[ 99 127 125 106 123 142 147 138]
The 2nd entry from the left: 127
The fourth entry -> 106
Find the third entry.
A: 125

Questions about the grid below. Rows and columns are numbered from 1.
1) Find the entry in the bottom-left corner.
2) Find the bottom-right entry.
3) Find the entry in row 1 and column 1.
4) Find the entry at row 3, column 3.
5) Find the entry at row 1, column 3.
[[147 129 124 137 137 131 117 129 129 140 131 128 128 111]
 [134 115 124 131 131 133 125 115 129 132 129 131 130 122]
 [134 129 124 131 131 130 125 129 129 132 129 124 128 122]
 [134 118 124 131 131 131 125 118 129 132 129 128 128 122]
 [121 129 125 125 125 130 134 129 129 117 129 128 128 135]
 [134 129 124 131 131 131 125 129 129 132 131 128 128 122]
 [134 129 124 131 131 131 125 129 129 132 129 130 128 122]
 [147 129 123 140 140 133 115 129 129 142 129 128 128 108]
 [130 137 135 131 131 131 125 137 129 128 129 128 128 132]
 [143 129 124 135 135 131 123 129 131 133 131 128 128 110]
 [138 129 124 131 131 131 124 129 129 140 129 128 124 116]
 [127 134 133 131 131 131 126 134 129 123 129 128 128 130]
 [134 118 124 135 135 133 125 118 129 132 129 128 128 115]
 [134 124 124 131 131 131 125 124 129 132 129 128 128 122]
 [108 129 131 115 115 125 140 129 129 114 127 128 128 155]
 [134 136 130 131 131 127 125 136 132 132 129 128 128 122]]
1) 134
2) 122
3) 147
4) 124
5) 124

grid =
137	134	116	137	139	134	121	136	123	142	121	119	130
131	123	128	130	114	124	128	139	128	128	129	129	129
122	131	120	126	125	128	118	116	138	124	127	139	128
138	127	130	141	113	135	135	136	131	135	133	135	134
137	125	122	136	106	130	113	135	139	130	120	134	135
130	127	130	131	120	128	139	134	120	128	132	112	115
119	129	133	119	126	120	125	122	127	121	129	141	140
Rows and columns are numbered from 1.
The entry directly below the centre entry is 113
The entry in row 2 and column 2 is 123
The entry in the top-left corner: 137
What is the entry just right of 106?
A: 130
The bottom entry of the column that holds the smallest entry -> 126
The entry at row 3, column 1 is 122
The entry in the bottom-right corner -> 140
The entry in row 1 and column 2 -> 134
What is the entry in the top-right corner?
A: 130
What is the entry at row 1, column 3?
A: 116
The entry just left of the smallest entry: 136
The entry in the bottom-left corner is 119
What is the entry just left of the largest entry?
A: 123
What is the entry just right of 142?
A: 121
What is the maximum?
A: 142
The entry in row 2 and column 1: 131
The bottom entry of the column that holds the largest entry is 121
What is the entry directly below the smallest entry?
A: 120
What is the entry directly above 115?
A: 135
The entry directly below the largest entry: 128
What is the entry just left of the centre entry?
A: 135

data = [131, 120, 131, 147, 133, 138, 145, 150, 127, 125, 115, 147, 135, 147]
The largest entry is 150
The entry just right of the smallest entry -> 147
The entry just left of 115?
Answer: 125
The entry just left of 145?
Answer: 138

a = array([121, 127, 102, 122, 128, 105, 128, 144, 121, 118, 103, 121])
Report the entry just right of the largest entry.
Answer: 121
The entry just left of 122 is 102
Report the entry just left of 144.
Answer: 128
Report the entry just left of the smallest entry.
Answer: 127

M =
[[139 131 133 142 146 104 125 136 140 121 140]
 [125 126 120 122 117 140 119 113 153 129 127]
 [133 119 134 136 142 117 127 129 114 121 124]
 [128 126 128 124 135 121 131 137 121 119 126]
 [123 126 119 127 123 134 122 123 133 120 129]
 [132 134 128 120 138 129 134 138 139 123 124]
 [116 134 125 122 143 144 124 111 119 107 119]
 [126  98 143 118 133 109 129 130 111 141 109]
 [116 137 134 136 142 111 125 118 129 126 137]]
Counting starts at 1.
Report the entry in the bottom-left corner.
Answer: 116
The entry directly below the largest entry is 114
The entry in row 1 and column 3 -> 133
The entry at row 2, column 2: 126
Report the entry directly above the centre entry.
Answer: 121
Report the bottom entry of the column that holds the smallest entry.
Answer: 137
Report the top-right entry.
Answer: 140
The entry in the bottom-right corner is 137
Report the entry in the top-left corner.
Answer: 139
Report the entry in row 2 and column 1.
Answer: 125
Report the entry just left of 144.
Answer: 143
Report the entry directly above the largest entry.
Answer: 140
Report the entry just left of the centre entry.
Answer: 123
Report the entry directly below 144.
Answer: 109
The entry at row 3, column 1 -> 133
Report the entry directly below the centre entry.
Answer: 129
The entry in row 1 and column 2: 131
Report the largest entry.
Answer: 153
The entry just left of the smallest entry: 126
Report the entry at row 3, column 2.
Answer: 119
Report the entry in row 3 and column 3.
Answer: 134
Report the bottom entry of the column that holds the largest entry.
Answer: 129
The entry just right of the centre entry is 122
The centre entry -> 134

x =
[[131 105 134 129 113 109 138 118 126 137 130 126 127 123 137]
 [128 129 131 135 125 122 135 127 140 139 131 109 135 136 132]
 [128 121 129 115 129 131 130 124 120 141 125 123 115 113 136]
 [126 132 124 130 122 125 114 116 133 117 128 145 130 131 116]
 [129 126 138 124 134 135 135 136 132 133 127 121 121 117 127]
 [126 145 142 113 119 133 138 116 123 127 127 140 115 122 135]
 [130 140 115 127 132 144 131 136 130 131 131 103 123 130 140]
 [134 146 119 138 122 127 110 121 138 125 137 132 134 147 130]]
Counting starts at 1.
The entry just left of the smallest entry is 131
Which number is the entry directly below the smallest entry?
Answer: 132
The entry just left of 114: 125
The bottom-right entry: 130
The entry just left of the largest entry is 134
The entry at row 3, column 1 is 128
Which number is the entry directly above the smallest entry?
Answer: 140
Which number is the entry in row 1 and column 3?
Answer: 134
The top entry of the column that holds the largest entry -> 123
The entry in row 1 and column 1: 131
The entry just right of the smallest entry is 123
Which number is the bottom-left entry?
Answer: 134
The top-right entry is 137
Which number is the entry at row 1, column 2?
Answer: 105
Which number is the largest entry?
Answer: 147
Which number is the entry at row 2, column 1?
Answer: 128
Which number is the top entry of the column that holds the smallest entry?
Answer: 126
Which number is the entry at row 3, column 2?
Answer: 121
The entry directly below 120: 133
The entry at row 2, column 3: 131
Which number is the minimum?
Answer: 103
The entry in row 2 and column 2 is 129
